Each row below holds a small network's activations on one record, seen along a few directions.
Each row is followed by the record's values for the fields Gula, Sebu, Nise, Ber, Repe, Dafof.
Not every record has every field; a missing one is written missing.
Other fields move the rows too, some of them a lot.
In the rows, zero is written as 500.
Strong random noise was added to every row along 8 fixed directions; ignore it. To show where, here is one row again and again, with new noise each time:
403	531	505	697	529	594	426	269	577	148	541	582	249	539	397	570	646	373	399	697	437	413	483	420	536	453	306	770	499
520	502	543	494	281	477	599	485	529	333	693	571	600	497	684	563	363	260	412	490	471	584	474	596	454	572	413	480	432
509	416	536	333	394	467	571	562	475	655	707	618	753	527	617	671	344	403	682	260	583	592	478	632	527	615	677	468	435
444	426	217	735	625	668	655	311	596	355	368	583	333	326	323	473	482	392	623	432	613	464	620	416	696	362	238	646	639
474	302	507	422	528	519	443	421	604	380	748	518	465	602	422	787	515	292	567	378	452	557	507	612	510	461	449	826	397
790	433	455	725	539	660	335	273	587	672	332	445	239	551	594	673	572	745	726	385	320	536	758	706	627	428	311	582	437
643	255	667	348	462	421	422	638	581	466	461	565	656	611	585	370	506	490	364	607	560	283	257	431	412	545	441	567	450
506	561	339	698	451	683	586	352	622	393	294	598	412	305	684	399	355	448	450	564	550	497	587	374	606	551	247	326	626
470	425	727	446	533	526	91	409	770	347	441	470	358	559	729	529	565	610	99	812	322	474	380	405	411	775	407	306	482
680	578	471	724	433	593	579	370	381	606	374	643	451	531	525	483	549	639	786	434	537	385	589	569	626	416	460	603	489

350	405	554	401	587	617	425	456	547	353	542	697	540	604	479	553	506	343	521	581	660	273	305	193	514	533	550	811	509 : (Gula c2; Sebu l2; Nise missing; Ber missing; Repe t1; Dafof missing)
355	625	657	551	515	383	503	476	314	458	548	644	561	569	344	443	686	584	510	593	520	426	344	529	558	582	715	456	509 : (Gula c2; Sebu l5; Nise missing; Ber missing; Repe t1; Dafof missing)
569	423	409	397	545	424	612	505	376	659	611	520	629	418	361	692	472	418	752	214	576	568	569	662	554	389	664	686	591 : (Gula c1; Sebu l3; Nise missing; Ber missing; Repe t1; Dafof missing)
734	379	628	371	472	305	270	576	573	533	370	308	508	367	620	490	486	576	154	604	305	587	490	673	410	594	470	226	594 : (Gula c1; Sebu l6; Nise missing; Ber missing; Repe t1; Dafof missing)
388	925	694	562	403	759	290	287	381	583	471	647	376	618	845	725	545	608	573	668	419	416	481	299	458	703	763	436	395 : (Gula c2; Sebu l5; Nise e3; Ber k2; Repe t2; Dafof missing)
424	619	559	699	567	472	443	421	430	476	448	562	368	495	380	339	648	738	490	671	487	393	539	444	596	597	557	356	558 : (Gula c1; Sebu l2; Nise e5; Ber k3; Repe t1; Dafof missing)
375	527	505	568	594	632	438	410	485	598	350	788	516	437	546	539	468	602	619	568	580	359	429	346	550	584	607	537	613 : (Gula c3; Sebu l3; Nise missing; Ber missing; Repe t3; Dafof g1)
384	329	569	211	719	483	337	655	604	649	487	459	664	621	430	503	544	662	594	408	622	376	353	352	487	589	683	538	455 : (Gula c2; Sebu l1; Nise e2; Ber k3; Repe t3; Dafof g2)
705	251	528	342	497	404	484	635	577	797	514	454	683	567	706	522	379	702	575	281	432	560	531	723	492	530	584	346	421 : (Gula c1; Sebu l3; Nise e4; Ber k3; Repe t3; Dafof g2)
389	692	528	540	489	412	470	378	423	243	450	627	382	321	537	467	516	382	271	762	487	475	367	415	470	545	535	470	644 : (Gula c1; Sebu l6; Nise missing; Ber missing; Repe t3; Dafof g2)
269	654	250	693	507	596	792	341	468	228	654	541	379	253	413	706	393	141	572	388	545	729	742	509	638	397	377	639	589 : (Gula c2; Sebu l6; Nise e5; Ber k1; Repe t1; Dafof missing)
714	560	509	726	380	383	671	561	330	550	416	517	498	563	402	240	615	658	613	476	522	385	514	699	502	324	461	519	474 : (Gula missing; Sebu missing; Nise missing; Ber missing; Repe t3; Dafof g2)
399	549	445	572	595	499	575	487	497	441	511	599	480	322	481	546	401	445	529	470	529	500	514	519	588	542	569	425	569 : (Gula c2; Sebu l6; Nise e5; Ber k2; Repe t3; Dafof g2)
594	378	535	452	397	417	567	512	523	386	662	572	605	486	581	661	427	270	435	394	438	537	469	665	416	444	430	637	467 : (Gula c2; Sebu l3; Nise missing; Ber missing; Repe t1; Dafof missing)
446	565	333	632	656	710	420	308	558	622	287	527	355	448	476	538	502	728	726	458	557	426	652	361	682	525	444	409	603 : (Gula c2; Sebu l2; Nise e2; Ber k2; Repe t1; Dafof missing)
735	197	643	277	607	491	217	641	689	818	400	430	600	563	766	525	447	782	482	371	440	508	519	523	464	682	533	274	434 : (Gula c2; Sebu l2; Nise e5; Ber k1; Repe t1; Dafof missing)
481	563	562	658	480	516	461	500	542	382	310	541	400	518	539	233	597	636	366	754	523	348	407	378	507	548	427	391	552 : (Gula missing; Sebu missing; Nise missing; Ber missing; Repe t3; Dafof g2)
502	547	541	605	533	628	538	407	416	560	370	691	420	634	390	461	620	614	719	573	596	218	426	317	545	357	487	810	485 : (Gula c1; Sebu l2; Nise missing; Ber missing; Repe t2; Dafof missing)
292	505	411	344	521	730	530	489	569	407	608	683	643	552	615	709	329	169	669	464	684	502	447	185	473	458	567	828	452 : (Gula c3; Sebu l1; Nise e1; Ber k1; Repe t3; Dafof g1)
405	402	274	553	593	630	693	459	591	509	456	516	510	475	313	475	426	462	737	311	577	502	619	393	608	346	389	625	480 : (Gula c3; Sebu l1; Nise e2; Ber k3; Repe t2; Dafof missing)
537	431	621	492	384	303	624	580	396	523	648	579	684	522	445	436	511	524	516	401	492	500	375	658	510	499	604	431	471 : (Gula c2; Sebu l3; Nise missing; Ber missing; Repe t2; Dafof missing)
578	432	593	216	510	598	379	591	519	643	428	683	728	551	691	632	402	422	621	446	585	333	351	318	451	552	684	695	491 : (Gula c1; Sebu l1; Nise missing; Ber missing; Repe t1; Dafof missing)
234	517	423	600	779	509	292	398	695	465	253	496	310	316	331	391	639	724	239	679	515	510	518	333	584	690	495	117	742 : (Gula missing; Sebu missing; Nise missing; Ber missing; Repe t1; Dafof missing)
285	559	463	482	549	338	523	566	546	401	501	479	626	283	414	255	460	486	261	544	577	591	371	492	512	653	532	123	649 : (Gula c2; Sebu l1; Nise missing; Ber missing; Repe t3; Dafof g2)
471	417	607	506	727	514	147	364	554	472	371	424	285	582	317	549	750	648	402	627	419	379	485	459	540	503	544	625	520 : (Gula c2; Sebu l5; Nise missing; Ber missing; Repe t1; Dafof missing)
421	409	427	499	604	558	441	389	625	413	571	315	359	504	411	651	492	423	506	423	395	617	650	640	525	463	365	525	458 : (Gula c2; Sebu l5; Nise e2; Ber k2; Repe t3; Dafof g1)
540	487	642	431	494	368	389	495	477	568	567	384	451	683	438	501	666	665	440	573	399	411	477	541	439	425	578	594	406 : (Gula c1; Sebu l3; Nise e4; Ber k3; Repe t2; Dafof missing)
454	310	392	528	588	530	573	515	704	477	477	376	498	440	486	406	431	484	429	443	538	595	514	537	518	507	252	405	544 : (Gula c2; Sebu l2; Nise missing; Ber missing; Repe t3; Dafof g2)
335	642	503	349	363	543	541	600	531	537	517	528	635	429	692	485	353	419	436	529	621	542	422	324	435	664	603	274	541 : (Gula missing; Sebu missing; Nise missing; Ber missing; Repe t2; Dafof missing)
550	365	555	305	504	462	530	610	477	689	707	379	574	713	355	725	586	447	776	267	532	519	519	622	442	358	626	846	340 : (Gula missing; Sebu missing; Nise missing; Ber missing; Repe t2; Dafof missing)
545	536	439	501	501	533	538	544	519	584	336	524	537	432	558	416	458	512	534	488	614	439	517	406	504	510	509	414	590 : (Gula missing; Sebu missing; Nise missing; Ber missing; Repe t1; Dafof missing)
467	451	498	209	316	609	443	534	705	528	725	422	644	435	872	795	201	240	337	337	414	743	537	522	355	647	416	369	419 : (Gula c2; Sebu l2; Nise missing; Ber missing; Repe t2; Dafof missing)
480	340	509	487	599	626	359	383	674	606	625	452	406	641	471	729	478	581	657	392	440	633	634	540	528	508	516	590	329 : (Gula c3; Sebu l2; Nise e1; Ber k3; Repe t2; Dafof missing)
562	648	667	336	291	440	476	554	455	422	546	559	595	515	860	476	392	354	304	711	454	504	331	393	319	570	555	266	431 : (Gula c1; Sebu l5; Nise e1; Ber k2; Repe t2; Dafof missing)
587	719	538	699	280	403	783	508	209	516	512	628	628	530	549	381	451	557	700	424	545	452	567	672	555	399	590	429	466 : (Gula c2; Sebu l6; Nise e2; Ber k3; Repe t3; Dafof g1)
622	468	396	614	471	528	743	541	394	517	263	628	584	325	534	178	421	475	518	504	623	378	487	477	567	389	408	370	646 : (Gula c1; Sebu l5; Nise missing; Ber missing; Repe t3; Dafof g1)
408	347	434	446	800	726	302	418	611	670	179	567	378	462	480	463	510	669	638	496	645	293	528	253	600	519	474	570	569 : (Gula c2; Sebu l5; Nise e6; Ber k3; Repe t3; Dafof g2)
446	667	579	626	549	396	488	409	322	480	622	523	409	682	265	529	778	641	594	554	395	480	526	628	503	432	676	638	403 : (Gula c3; Sebu l5; Nise e4; Ber k3; Repe t1; Dafof missing)
573	425	532	313	446	583	501	571	453	588	457	551	606	583	586	553	444	437	644	470	614	297	381	270	467	378	558	806	504 : (Gula c1; Sebu l3; Nise missing; Ber missing; Repe t2; Dafof missing)
835	388	629	535	353	306	508	583	460	399	646	182	390	766	396	437	703	613	399	505	238	582	613	863	403	320	254	625	289 : (Gula c1; Sebu l4; Nise e2; Ber k1; Repe t1; Dafof missing)
216	743	602	662	508	541	385	316	467	249	662	489	232	600	359	532	716	556	421	756	406	524	511	327	451	589	495	603	420 : (Gula c3; Sebu l2; Nise e5; Ber k1; Repe t2; Dafof missing)
597	273	490	288	510	417	536	781	613	563	335	479	716	410	557	247	392	456	318	549	686	351	310	382	400	514	440	376	591 : (Gula missing; Sebu missing; Nise missing; Ber missing; Repe t3; Dafof g1)

Here are new rows. What are their fields?
339	432	352	475	768	511	469	482	676	552	404	400	496	295	327	441	509	538	423	457	546	608	559	443	602	568	511	319	672 : (Gula c1; Sebu l1; Nise missing; Ber missing; Repe t1; Dafof missing)
459	575	400	504	697	505	394	332	516	700	460	472	341	437	341	665	617	623	714	364	439	600	614	547	629	433	596	563	531 : (Gula c1; Sebu l1; Nise missing; Ber missing; Repe t2; Dafof missing)
488	480	484	502	542	439	449	521	578	577	487	369	464	462	476	504	555	568	442	477	459	610	575	601	493	566	506	327	550 : (Gula missing; Sebu missing; Nise missing; Ber missing; Repe t1; Dafof missing)
740	371	604	572	589	279	411	525	340	507	505	345	399	670	110	431	823	621	527	481	372	393	501	732	451	280	524	773	445 : (Gula c3; Sebu l5; Nise missing; Ber missing; Repe t1; Dafof missing)
678	412	471	503	564	795	278	362	710	527	196	357	243	491	700	611	499	530	452	564	381	430	599	351	481	397	187	647	470 : (Gula c2; Sebu l5; Nise missing; Ber missing; Repe t2; Dafof missing)
769	425	672	369	508	557	334	540	474	687	260	545	564	622	734	578	474	624	568	513	517	282	433	423	432	481	570	662	458 : (Gula c2; Sebu l6; Nise missing; Ber missing; Repe t1; Dafof missing)
490	361	574	154	486	356	463	700	483	695	693	498	768	576	473	698	462	425	589	280	580	550	429	591	431	598	791	522	457 : (Gula missing; Sebu missing; Nise missing; Ber missing; Repe t1; Dafof missing)
596	562	352	556	511	693	364	317	631	557	314	360	323	429	760	703	417	587	555	431	370	594	788	451	538	495	301	416	561 : (Gula c2; Sebu l3; Nise e2; Ber k3; Repe t1; Dafof missing)
786	336	742	263	360	432	241	599	710	491	534	260	504	588	881	580	419	470	136	613	255	558	451	567	251	557	369	441	385 : (Gula c1; Sebu l3; Nise missing; Ber missing; Repe t2; Dafof missing)
615	570	629	476	306	397	502	535	349	692	616	508	633	584	696	555	422	565	600	391	358	670	563	775	457	603	666	288	392 : (Gula c3; Sebu l5; Nise missing; Ber missing; Repe t3; Dafof g1)
532	374	514	527	445	442	561	574	484	496	566	536	572	537	554	409	408	489	548	458	497	442	496	544	448	493	466	529	447 : (Gula c3; Sebu l3; Nise e5; Ber k3; Repe t3; Dafof g2)
344	768	406	554	363	546	709	483	525	185	578	438	560	388	616	414	399	213	339	641	527	535	478	365	431	520	348	408	533 : (Gula c2; Sebu l1; Nise e2; Ber k2; Repe t1; Dafof missing)
831	477	651	494	254	322	683	640	276	519	679	509	691	673	531	430	524	445	582	428	493	419	420	732	359	369	513	711	338 : (Gula c1; Sebu l2; Nise missing; Ber missing; Repe t1; Dafof missing)
529	553	543	437	369	509	711	629	423	650	497	538	711	559	576	324	388	653	657	495	649	400	409	422	512	565	584	334	448 : (Gula c1; Sebu l2; Nise e2; Ber k2; Repe t2; Dafof missing)
364	596	492	721	587	438	600	406	395	524	549	550	444	546	290	363	634	670	610	522	532	514	506	567	595	484	551	453	549 : (Gula c1; Sebu l2; Nise missing; Ber missing; Repe t3; Dafof g2)
499	710	455	531	391	551	497	435	458	508	432	573	585	322	688	552	408	453	503	467	491	585	541	471	538	629	544	286	581 : (Gula c2; Sebu l1; Nise missing; Ber missing; Repe t1; Dafof missing)
391	376	389	482	835	589	252	429	730	615	283	348	284	423	338	557	649	688	476	514	513	517	590	379	581	551	476	429	660 : (Gula missing; Sebu missing; Nise missing; Ber missing; Repe t1; Dafof missing)
643	466	537	309	441	444	587	631	273	636	533	536	686	559	494	631	484	395	744	387	610	379	417	494	474	366	697	826	506 : (Gula c1; Sebu l6; Nise missing; Ber missing; Repe t1; Dafof missing)
497	536	497	578	606	651	369	405	641	576	359	382	298	528	576	485	519	687	523	561	435	421	597	343	511	533	328	401	491 : (Gula c2; Sebu l2; Nise e5; Ber k2; Repe t2; Dafof missing)
558	545	686	352	458	547	288	506	569	424	549	429	461	663	616	578	580	429	377	639	400	405	389	357	339	460	519	737	374 : (Gula c1; Sebu l1; Nise missing; Ber missing; Repe t2; Dafof missing)
289	521	268	623	657	571	529	379	567	509	432	536	370	325	279	545	521	516	608	393	586	585	660	475	709	522	552	411	671 : (Gula missing; Sebu missing; Nise missing; Ber missing; Repe t1; Dafof missing)
